These are the activations of a small neural network, seen along a few directions. Each row is one input.
In each table, some parts of the input vary, and every possible input appears once, in random order.
A made-up example of a description, with smaller parts first: one of 3 separate values, together with either a single point or one of 9 places around a ring or (one of 5 places around a ring, together with one of 6 places along a line).
Shared parts are said once, and a part with two or three values counts as separate values.

Other details of the inputs vary at random and push rows far along two fixed directions, the same in every table; ignore that.
These rows show it; all are for the same input, with only those details redrawn:
19  32  -494  178  89  -188  -10  -674  206  372  102
720  -232  86  71  331  267  71  -267  -282  316  -18
560  -227  276  63  187  -10  131  -229  -150  295  108
471  -124  -444  139  420  284  -95  -446  -172  251  -63
477  -244  750  33  -62  -256  307  -120  -126  360  190
-386  120  -284  170  -226  -528  47  -719  465  459  180
-120  105  -764  215  224  -116  -125  -814  197  401  4

A family of inputs:
R1: 232  46  -116  -304  478  814  -435  2  -361  -367  -242
R2: 77  166  -711  -172  593  439  -132  171  -459  270  183
R3: -441  -550  127  -65  -531  -629  393  332  -96  -62  -105
R4: 137  86  -138  -255  440  677  -349  -102  -293  -290  -297
R5: 508  -169  248  270  -90  58  104  761  -112  -499  -410
R6: -854  249  -644  -193  -198  -55  -257  -85  160  -290  188
R7: -311  198  340  -180  -115  -398  -3  84  81  468  550
R8: 451  -541  17  -190  -71  567  -102  537  -226  -646  -297
R9: -345  356  480  -106  -312  -128  -269  236  381  -90  385
R10: -376  17  -691  250  -226  -553  170  18  167  287  -148
R11: -206  -347  518  -253  -706  -222  -54  -45  415  -284  98
R12: 171  139  789  -260  148  -207  133  205  -209  411  282
R13: -95  194  702  361  -475  -328  214  -175  291  -205  -220
R14: -268  152  -384  108  -395  -32  -277  -249  763  -133  -85
R15: -263  -57  -691  119  -55  270  -363  -795  278  -367  -272
R16: 271  -323  474  -95  -239  -478  387  556  8  285  259
R17: 352  399  -427  -1  595  590  -226  527  -296  17  125
R18: 298  104  18  -204  415  162  189  531  -548  247  359
R19: 554  31  339  476  210  -80  343  363  -268  -141  -369
R20: -721  243  -620  -183  -12  264  -540  -272  174  -246  122
R21: -493  497  -533  -69  -47  82  -350  182  287  -274  238
R22: 13  -458  -673  159  347  326  230  -160  -558  -273  -592
R23: -723  -148  174  -440  -322  -389  111  179  -97  51  486
R24: -428  717  -838  122  280  54  -244  69  190  126  185
R25: 742  116  379  433  255  317  165  22  -233  24  -402
R26: 670  -47  -113  391  143  145  127  743  -243  -95  -445
R27: -924  144  -253  -327  -232  -325  -104  -442  266  220  212
R28: -406  -398  -915  -212  -46  133  -173  -576  133  63  -113
R29: 276  -90  768  173  -153  -408  469  -118  -255  343  -27
R30: -96  141  505  100  -529  -500  114  62  664  263  231
R31: -255  657  -332  58  239  -48  -267  -258  394  256  37
R32: -429  435  297  -113  -274  -246  -87  433  269  -224  347
R33: 75  -223  -574  305  253  479  -10  -85  -382  -685  -753
R34: -335  -116  642  115  -541  -311  163  -301  109  -323  -226
R35: -241  656  -334  50  208  -20  -333  -166  396  228  116
R36: 3  438  -355  20  391  432  -404  60  63  116  174
R37: 408  -64  -575  145  187  603  -264  353  82  -490  -331
R38: -219  -523  523  -154  -425  -423  262  -442  107  129  175
R39: 113  -176  565  -435  -6  309  -82  678  -454  -525  214
R40: -729  -50  -874  -286  161  270  -292  -440  -12  101  216
R41: 761  -113  401  187  97  516  -141  -37  85  -337  -174
R42: -386  595  -276  -13  89  64  -341  -245  440  -94  -41
R43: 246  -15  550  111  -341  -330  219  619  279  45  145
R44: -192  143  461  451  -395  -536  353  175  190  -374  -263
R45: 560  -227  276  63  187  -10  131  -229  -150  295  108
R46: 71  -753  548  -330  -354  -174  391  529  -247  -130  70
R47: -142  -9  306  330  -125  -753  532  -1  -139  245  -73
R48: -7  -336  22  -438  188  288  192  440  -652  -107  252
R49: 299  317  447  -146  251  449  -302  271  20  -198  -21
R50: 779  -1  288  260  224  313  -53  -71  68  93  -58
R51: 391  -563  162  -18  171  420  311  -164  -670  -97  -448
R52: -171  -83  443  -71  -463  -631  259  -80  382  467  336
R53: 326  161  305  -242  483  141  20  23  -315  405  91
R54: -145  -202  772  -460  -119  -251  198  35  -173  208  173
R55: 61  -362  -661  120  27  362  -100  332  -295  -731  -629
Changing only one part turns R43 into R37. The same change can be made to R31. Which row results?
Answer: R42
What do these inputs look like to the network?
Answer: one of 5 places around a ring, together with either one of 5 places along a line or one of 6 places around a ring
Start at R29 and move only the place on the ring of 6, one step at a time. The first step leads to R45. Which rows follow, in order?
Answer: R52, R16, R10, R47

A family of inputs:
R56: 54  182  -380  139  253  373  -216  90  -9  -71  -278
R57: -322  148  -453  4  126  -195  6  -272  4  282  214
R58: -451  213  -260  -144  -129  -43  -257  -187  323  -107  108
R59: -98  -11  750  -168  -344  -206  44  298  133  -230  77
R60: 488  -122  170  -192  433  292  -14  188  -379  181  74
R61: 324  -100  172  -180  233  506  -105  340  -346  -179  -146
R62: -455  98  -423  -178  41  -149  -88  -275  96  145  93
R63: 210  116  -384  -62  363  527  -309  -23  -87  -107  -13
R64: -167  -84  591  -258  -227  -347  348  170  -134  152  374
R65: 309  -286  951  215  -283  -597  397  -550  48  596  113
R66: -24  83  -62  216  -59  -261  35  -947  412  231  -145
R67: -183  210  -520  239  69  -281  121  -238  97  295  32
R68: 600  -544  43  -123  216  411  62  213  -453  -83  -68
R69: -368  198  -325  141  -66  -288  10  -209  235  106  -93
R70: -74  94  -461  67  148  481  -235  48  -74  -425  -194
R71: -74  -434  646  -128  -470  -241  281  247  -119  -197  1
R72: -227  16  718  -156  -425  -240  63  279  133  -184  296
R73: 816  -452  89  111  218  421  157  289  -393  -75  -305
R74: -348  262  -355  85  -4  -14  -224  -143  224  -58  156
R75: -218  6  700  -331  -352  -274  68  251  115  100  344
R76: 327  143  -520  293  317  416  -223  42  -54  -185  -218
R77: 271  -284  -564  156  143  371  0  -18  -131  -277  -467
R78: -433  263  -342  -78  -24  -73  -232  -176  248  249  260
R79: 502  1  183  63  165  398  -70  310  -166  -311  -219
R80: -101  -446  611  -270  -462  -346  277  176  -57  -65  204
R81: 599  -34  188  52  326  379  -42  389  -225  93  -60
R82: -519  86  -290  -48  -69  -251  -55  -253  145  63  -31
R83: 475  -74  99  80  273  189  176  219  -441  -69  -187
R84: -157  241  -467  135  104  -280  5  -210  234  313  -1
R85: -153  350  -380  176  -8  -71  -188  -140  443  48  -27
R86: -380  297  -361  230  -203  -142  -131  -81  309  -252  -94
R87: -223  -135  637  -87  -306  -465  339  175  -129  20  198
What do these inputs look like to the network?
Answer: either one of 2 separate values or (one of 5 places around a ring, together with either a single point or one of 5 places along a line)
Change only the place on the ring of 5 in R75. List by row number the other rows that result.
Answer: R56, R61, R78, R81
Start at R72 and move only the place on the line of 5, one step at a time. The first step leads to R58. Which rows follow, in order?
Answer: R75, R62, R64
